A small network was shown many inputs. Here are its activations along a few directions, one row for each input.
In each table, some parts of the input vary, and every possible input appears once, in random order.
Descriptions start from the smaller parts, as in this example, which fits no table here: one of 5 places around a ring, together with either a single point or one of 9 places along a line or (one of 2 separate values, together with one of 6 places along a line).
Shared parts are said once, and a part with two or three values counts as separate values.

Other details of the inputs vary at random and push rows far along two fixed directions, the same in every table; ignore that.

A family of inputs:
x1: -32; 4; 3; -21; 3; 2; 2; -24; -37; 5; 0; 21; 4; 4
x2: 27; 11; 6; 32; 24; 4; -11; 62; 20; 11; 4; -21; -16; 12
x3: -38; -54; -6; 22; 12; -8; -44; -60; -28; 19; 6; 7; 80; 60
x4: 45; -2; 1; 15; 11; 7; -7; 63; 27; 6; 6; -18; -3; 16
x5: -15; -22; -16; 16; 23; 2; -5; -31; -3; 29; 21; 8; 61; 11
x6: -17; 21; -5; -37; -19; -15; 22; -25; 7; -16; -16; 15; -37; -23
x7: -12; -2; -1; -34; 1; 5; 3; -30; -18; -4; -10; 24; 9; -16
x8: 42; 11; 10; 33; 21; 14; -15; 57; 18; 1; 10; -15; -6; 3
x9: 19; -8; -12; 14; 1; -5; 0; 23; 27; 10; 12; -12; 3; 5
x10: 37; 1; 5; 26; 9; 8; -13; 63; 12; 4; 13; -18; -12; 12
x11: -14; -30; 4; 28; 16; -3; -42; -45; -7; 3; -4; 2; 56; 41
x12: -43; -12; -7; -36; 9; 0; 6; -49; -35; 17; -6; 28; 29; 8
x13: 26; 11; 8; 38; 16; -1; -3; 54; 26; 12; 4; -34; -12; 7
x14: 1; 20; 11; -22; -20; -4; 11; -13; -7; -25; -15; 4; -37; -41
x15: -24; -10; 1; -18; -17; -3; 6; -30; -35; 2; 7; 7; 11; -6
x16: 10; -20; -3; 35; 13; 2; -11; 26; 0; 26; 20; -25; 28; 15
x17: 22; 28; 17; -9; -18; 0; 10; 16; 7; -29; -11; -7; -44; -34
x18: -21; -32; -10; 11; 18; 8; -17; -10; -34; 32; 22; 7; 48; 21
x19: -22; 21; 1; -26; -26; -4; 27; -24; -4; -21; -16; 9; -39; -21
x20: 21; 25; 11; -14; -9; 4; 0; 23; 4; -27; -14; 5; -50; -34
x21: 9; 0; -3; 25; 4; 10; 6; 4; 12; 2; 8; -9; 11; -3
x22: 28; 14; 12; 37; 14; 1; -1; 55; 23; 9; 6; -33; -10; 12
x23: -30; 4; -8; -22; -2; -9; 15; -38; -9; 6; 2; 18; 12; 3
x24: 6; -24; -14; 40; 9; 7; -3; 20; 14; 24; 19; -22; 27; 17
x25: 26; 28; 3; -16; -16; -5; 15; 10; 29; -29; -9; 4; -40; -30
x26: 33; 4; 4; 27; 30; 8; -6; 59; 27; 19; 5; -19; 11; 29
x27: -6; 11; -6; -41; -33; -12; 19; -22; 0; -23; -6; 17; -32; -22
x28: -8; 1; 2; -33; 0; 7; 5; -27; -20; -6; -6; 25; 11; -10
x29: -39; -3; -9; -9; -6; -2; 16; -39; -14; 7; -3; 8; 5; -4
x30: 15; 21; 2; -4; -21; 2; 16; 7; 23; -28; -15; -5; -47; -38
x31: -13; 7; -4; -29; -39; -3; 23; -22; -8; -25; -9; 9; -37; -25
x32: -4; 4; -1; -52; -24; -4; 11; -11; -11; -19; -18; 19; -34; -23
x33: -27; -28; 4; 26; 18; -11; -36; -39; -7; 10; -8; 0; 48; 55
Description of these inputs: one of 3 separate values, together with either a single point or (one of 2 separate values, together with one of 5 places around a ring).
The inputs of x4 and x28 match in every part but the choice among 3 separate values. If x10 is changed in the same way as x4 into x28, which row does it become? -> x8
List by row number the other rows that have the choice among 3 separate values in common with x22. -> x1, x2, x6, x12, x13, x19, x23, x26, x29, x33

A family of inputs:
x34: 20; 8; -7; 14; 3; -5; 3; 27; 40; -2; -6; -14; -16; 7
x35: -2; -14; -1; 1; 19; 1; -16; -3; -9; 16; 10; 10; 35; 26
x36: -14; -34; -11; 13; 30; 12; -20; -23; -15; 29; 10; 10; 66; 27
x37: -46; -7; -4; -48; -10; -9; 8; -63; -34; -1; -10; 33; 15; 5
x38: -23; 22; -11; -60; -19; 10; 54; -14; -35; 4; 11; 29; -28; -62
x39: 47; -3; 7; 36; 8; 3; -19; 61; 27; 0; 8; -29; -8; 8
x40: 4; -10; 3; 8; 4; 4; -12; 17; -8; 3; 4; -4; 1; 13
x41: 13; -15; 0; 37; 16; 0; -14; 35; 7; 24; 16; -25; 26; 36
x42: -21; -10; 2; 18; 22; 1; -8; -14; -18; 25; 11; -2; 42; 26
x43: 15; 43; 10; -18; -30; -11; 22; 17; 32; -44; -32; -8; -89; -40
x44: 35; 34; 7; -29; -36; -8; 17; 15; 40; -51; -30; 1; -76; -40
x45: 30; -15; -3; 50; 9; 3; -14; 34; 25; 14; 23; -29; 26; 20
x46: -8; -21; -12; 34; 10; -1; -5; 7; 8; 23; 15; -17; 27; 24
x47: -23; 18; 6; -38; -33; -6; 18; -55; -16; -35; -18; 22; -32; -39
x48: -65; -11; 1; -41; -2; -1; -3; -86; -69; 7; -1; 42; 37; 0
x49: 38; 16; 12; 23; 9; 7; -11; 47; 26; -12; -9; -18; -27; -11
What do these inputs look like to the network? -> either a single point or (one of 3 separate values, together with one of 5 places around a ring)
Change only the choice among 3 separate values in x40. List by row number the other rows that result. -> x35, x48
Change only the place on the ring of 5 in x36. List by row number the other rows that result. -> x34, x35, x37, x44
